X =
[[149 150 105 128]
 [147 134 139 126]
 [110 112 135 129]]
Find the bottom entry of the column that holds the largest entry.
112
Find the entry just right of 105.
128
Find the entry just left of the smallest entry.
150
Find the smallest entry.
105
Find the smallest entry in the first column.
110

grid =
array([[118, 134, 132, 120, 146, 134, 118, 134, 147, 153, 113, 122, 125,
        132],
       [128, 132, 137, 126, 114, 115, 120, 143, 108, 139, 125, 145, 139,
        107],
       [152, 116, 132, 140, 126, 147, 152, 132, 118, 143, 116, 122, 142,
        138]])
The smallest entry -> 107
The largest entry is 153
Which number is the entry just left of the smallest entry?
A: 139

array([130, 128, 128, 156, 131, 138, 133, 128, 134, 139, 146])
The entry just left of 146 -> 139
The entry just left of the centre entry -> 131

m =
137  144  148  150  132  151  151  151  137  151  151  151
130  133  140  146  131  149  151  151  130  151  151  151
128  128  128  128  149  128  128  128  128  130  134  140
128  128  128  128  113  129  130  135  128  142  147  149
133  139  145  149  129  151  151  151  133  151  151  151
128  128  128  128  130  129  131  137  128  143  148  150
128  130  133  139  129  145  149  150  128  151  151  151
128  128  129  130  105  135  142  148  128  150  151  151
128  128  129  133  115  139  145  149  128  150  151  151
140  145  149  151  129  151  151  151  140  151  151  151
128  128  129  130  131  134  140  146  128  149  150  151
128  128  128  129  134  131  135  142  128  147  150  150
128  128  129  128  131  129  130  135  128  142  147  150
Counting starts at 1.
Read off the entry at row 2, column 1.
Answer: 130
The entry in the top-right corner -> 151
Read off the entry in the top-left corner.
Answer: 137
Read off the smallest entry.
Answer: 105
The entry at row 1, column 2: 144
The bottom-right entry -> 150
The entry in row 1 and column 3 is 148
The bottom-left entry -> 128
The entry at row 3, column 1 is 128
The entry directly above 105: 129
The entry in row 3 and column 3 -> 128
Read off the entry at row 2, column 3.
Answer: 140
Read off the entry directly below the smallest entry.
Answer: 115
The entry in row 2 and column 2: 133

x =
[[124 114 138 132 135 143 120 146 124 126 122]
 [111 139 134 116 127 140 138 129 126 131 127]
 [123 127 110 125 126 116 121 112 139 132 113]
 [120 125 135 138 124 143 116 141 120 141 109]
 [116 136 144 108 128 136 129 126 107 145 150]
 [122 132 125 112 138 134 148 135 133 120 131]]
What is the 3rd entry on the diagonal from the top-right corner? 139
What is the last entry, reading row by row? 131
The third largest entry: 146
The entry just left of 109 -> 141
The entry directly below the smallest entry: 133
The largest entry in the first column: 124
The second entry on the diagonal from the top-right corner: 131
What is the top-right entry? 122
What is the first entry of the smallest entry's row? 116
What is the smallest entry in the last row? 112
What is the bottom-left entry? 122
What is the smallest entry in the first column? 111
The third entry on the main diagonal -> 110
What is the entry directly above 150? 109
The 3rd entry, reading row by row -> 138
What is the second largest entry? 148
What is the second-last entry, reading row by row? 120
The entry directly above 110 is 134
The 4th entry, reading row by row is 132

B = [147 120 139 153 130 133 143 129 131 156 140]
The first entry from the right -> 140
The 3rd largest entry -> 147
What is the second largest entry?
A: 153

M =
[[116 110 114 122 126 142 132 126 131 113]
 [122 114 123 125 127 149 136 148 113 114]
 [134 135 137 138 137 120 127 123 121 130]
 [127 149 120 138 129 129 136 131 116 125]
 [119 115 124 126 129 142 147 145 116 113]
 [116 134 105 120 116 131 136 124 147 122]
 [121 150 119 140 120 136 133 135 112 127]]
Rows and columns are numbered from 1.
Give the entry in the top-left corner.
A: 116
Give the entry in row 2 and column 2.
A: 114
The entry at row 2, column 1: 122
The bottom entry of the column that holds the smallest entry is 119
Give the entry in the bottom-left corner.
A: 121
Give the entry in the bottom-right corner.
A: 127
The entry at row 3, column 2 is 135
Give the entry directly above the smallest entry.
A: 124
The largest entry: 150
The entry in the top-right corner: 113
The entry in row 3 and column 1 is 134
The entry just right of the smallest entry: 120
The entry just left of the smallest entry: 134
Give the entry at row 3, column 3.
A: 137
The entry at row 1, column 3 -> 114
Give the entry in row 1 and column 2.
A: 110

Read these off the matrix that follows. Counting starts at 1.
1) Read off the entry in the bottom-right corner.
2) Read off the entry in row 3 and column 1.
3) Read off the smallest entry.
4) Read off the top-right entry.
5) Read off the bottom-left entry.
6) Read off the entry at row 1, column 2.
7) Read off the entry in row 1 and column 3.
8) Read off the entry at row 1, column 1.
[[115 135 140 138 145 129 114 127 132 149]
 [128 145 132 143 110 143 136 119 102 131]
 [142 110 135 120 121 133 115 117 132 137]
 [124 126 152 128 138 130 126 130 136 152]
 [124 131 125 135 114 138 113 132 119 124]
 [120 132 145 124 106 133 136 111 108 133]
 [138 137 128 141 114 126 131 123 141 140]
 [135 125 123 134 137 106 135 133 148 141]
 [118 123 127 123 118 139 118 109 108 125]
 [156 127 135 119 128 133 125 108 144 123]
 [135 112 140 110 149 139 123 125 114 118]
 [125 121 145 123 111 122 126 119 131 136]
 [120 122 121 142 120 127 122 126 143 128]]
1) 128
2) 142
3) 102
4) 149
5) 120
6) 135
7) 140
8) 115

[[117, 135, 102, 136, 129], [141, 143, 149, 142, 112], [118, 117, 112, 113, 109], [134, 117, 120, 141, 116], [142, 131, 136, 141, 124], [124, 145, 137, 136, 100], [136, 127, 110, 130, 128], [142, 147, 128, 142, 113], [151, 124, 128, 151, 126], [137, 136, 126, 120, 132], [120, 117, 119, 117, 113]]
The entry just left of the centre entry is 145
The entry just left of 130? 110
The entry at the centre? 137
The smallest entry: 100
The entry just right of 147 is 128

[152 146 128 126 117 137 130]
The entry just left of 137 -> 117
The entry just left of 130: 137

a =
[[130 142 116 112 116]
 [145 118 112 134 116]
 [142 120 125 143 115]
 [126 142 136 124 132]
 [139 129 131 126 126]
 [138 131 150 146 134]
 [138 140 133 133 104]
 [117 143 139 114 135]]
The 4th entry from the end, reading row by row: 143
Report the fifth-last entry, reading row by row.
A: 117
Report the smallest entry.
A: 104
The entry in the bottom-right corner -> 135
Report the top-left entry.
A: 130
The top entry of the column that holds the largest entry: 116
The last entry in the row that holds the largest entry is 134
The second entry in reading order: 142
Report the second largest entry.
A: 146
The entry in the top-right corner: 116

Read these off the grid that follows. Counting starts at 1.
1) Read off the entry in row 3 and column 1.
2) Read off the entry in row 1 and column 2.
3) Read off the entry in the bottom-right corner.
4) Read off the entry just right of 118.
5) Read off the entry in row 3 and column 3.
6) Read off the entry at row 1, column 3.
7) Read off the entry in the bottom-left corner.
8) Read off the entry just right of the largest entry.
[[119 145 144 116 141 133 128 133 115 139 136]
 [130 123 119 137 105 145 115 129 125 125 105]
 [129 133 135 123 125 148 141 130 106 118 119]
 [149 147 122 112 126 108 130 150 114 129 105]]
1) 129
2) 145
3) 105
4) 119
5) 135
6) 144
7) 149
8) 114

arr =
array([[120, 116, 129, 148, 125],
       [131, 148, 128, 143, 122],
       [124, 119, 125, 121, 128],
       [106, 123, 119, 115, 147],
       [133, 130, 139, 116, 110],
       [108, 131, 126, 126, 133],
       [117, 111, 116, 132, 146],
       [144, 140, 120, 113, 135],
       [114, 143, 124, 114, 131],
       [148, 134, 144, 124, 109],
       [125, 107, 130, 156, 124]])
Rows and columns are numbered from 1.
The entry in the top-left corner is 120
Read off the entry in the bottom-left corner.
Answer: 125
The top entry of the column that holds the largest entry -> 148
The entry just right of the centre entry is 126
The minimum: 106
Read off the entry in row 2 and column 1.
Answer: 131
The entry in row 3 and column 2 is 119
Read off the entry in row 3 and column 1.
Answer: 124
The bottom-right entry: 124
The entry just right of the smallest entry -> 123
Read off the entry at row 1, column 3.
Answer: 129
Read off the maximum.
Answer: 156
Read off the entry at row 2, column 3.
Answer: 128
Read off the entry directly above the centre entry.
Answer: 139
The entry in row 1 and column 2 is 116
Read off the entry in row 3 and column 3.
Answer: 125
Read off the entry directly above the largest entry.
Answer: 124
The entry just left of 146: 132
Read off the entry just right of 117.
Answer: 111
Read off the entry just left of the largest entry.
Answer: 130
The entry directly below the centre entry: 116
